Each row has a name. Each question is about the rows just above it. Places in a row count from 0.

[130 120 136 126  77 109 100 116 144 139 123 134 169  69  99 119 166 144
 147 120 111 150  86 137 114 152 117 167 113 137] -> z_255
[130 120 136 126  77 109 100 116 144 139 123 134 169  69  99 119 166 144
 147 120 111 150 124 130 131 147 108 142 117  78] -> z_798
[125 125 192  95 120 108 119  92  71 143 138 100 180 105 167 135 188 114
 182 168 142 101 131 135 134 142 153 203  79  87] -> z_811
[125 125 192 111 120 108 119  92 113 143 138 100 180 105 167 135 188 114
 182 168 142 101 131 135 134 142 153 203  79  87] -> z_94
[125 125 192  95 120 108 119  92  71 143 138 100 180 105 167 135 188 114
 182 168 142 140 109 174 106  95 153  82 130 116] -> z_46
tags:
[135] -> z_516
[137] -> z_623
[134] -> z_278
[138] -> z_645
[100] -> z_840
Look up the entry of z_255 at place 11 in the table: => z_278
The row with [125 125 192  95 120 108 119  92  71 143 138 100 180 105 167 135 188 114
 182 168 142 140 109 174 106  95 153  82 130 116] is => z_46
Which row holds [125 125 192  95 120 108 119  92  71 143 138 100 180 105 167 135 188 114
 182 168 142 101 131 135 134 142 153 203  79  87]? => z_811
Whose row is [130 120 136 126  77 109 100 116 144 139 123 134 169  69  99 119 166 144
 147 120 111 150 124 130 131 147 108 142 117  78]? => z_798
Which row holds [130 120 136 126  77 109 100 116 144 139 123 134 169  69  99 119 166 144
 147 120 111 150  86 137 114 152 117 167 113 137]? => z_255

[105 124 205 180 130  66 144  95 108 139  71] : z_146
[172 100 128 155 110 157  49 100 136 107  51] : z_258
[185 138 137 177 207 134 136 153 101  59 131] : z_438
[187 138 154 146 200 124 158 144 114  47 114] : z_272
[105 124 205 180 130  66 144  86 143  77 115] : z_744
[141  95 191  73 158  69 127  89  94  82 103] : z_222
[142 108 189  68 157  61 136 110  92  84  92] : z_780
Table of tags by key:
[110] -> z_880
[153] -> z_743
[89] -> z_951
[131] -> z_822
Look up the entry of z_438 at place 7 in the table: => z_743
[142 108 189  68 157  61 136 110  92  84  92] is in which row? => z_780
Whose row is [141  95 191  73 158  69 127  89  94  82 103]? => z_222

[127  40 116  73 126  88 145]  z_180
[133  83 156 131  85 124  72]  z_649
[123 116 110 117 202 142  69]  z_778
tags:
[133] -> z_95
[117] -> z_571
[116] -> z_423
[122] -> z_252
[142] -> z_968
[123] -> z_401
The tag of z_778, keyed by place 0: => z_401
Whose row is [127  40 116  73 126  88 145]? => z_180
Which row holds [123 116 110 117 202 142  69]? => z_778

[115 193  97 125 169] : z_888
[115 181  97 125 169] : z_559
[119 193  97 125 169] : z_677
[115 193  97 125 169] is in which row? => z_888
key -> tag
[120] -> z_958
[116] -> z_752
[114] -> z_377
[119] -> z_844
[126] -> z_551
[115] -> z_754
[125] -> z_818
Look up the entry of z_559 at place 0 in the table: => z_754
Where do [115 181  97 125 169] appear? => z_559

[131 131 128 102 127 131 127 127] = z_234
[ 69  69 182 188 183  66 187 188] = z_938
[131 131 128 127 127 131 127 127] = z_441
[121 121 156 152 155 118 153 152] = z_298
[114 114 124 127 125 115 127 127] = z_118
[114 113  93 105  95 119 102 104] = z_527
[116 116 125 129 126 117  95 129] = z_777
[153 153 103 103 103 156 103 103] = z_244
[ 59  59 196 199 197  53 199 199] = z_325
[116 116 125 129 126 117 128 129] = z_266
tags:
[116] -> z_997
[131] -> z_883
[127] -> z_64
Look up the entry of z_441 at place 0 in the table: => z_883
Whose row is [131 131 128 102 127 131 127 127]? => z_234
Whose row is [153 153 103 103 103 156 103 103]? => z_244

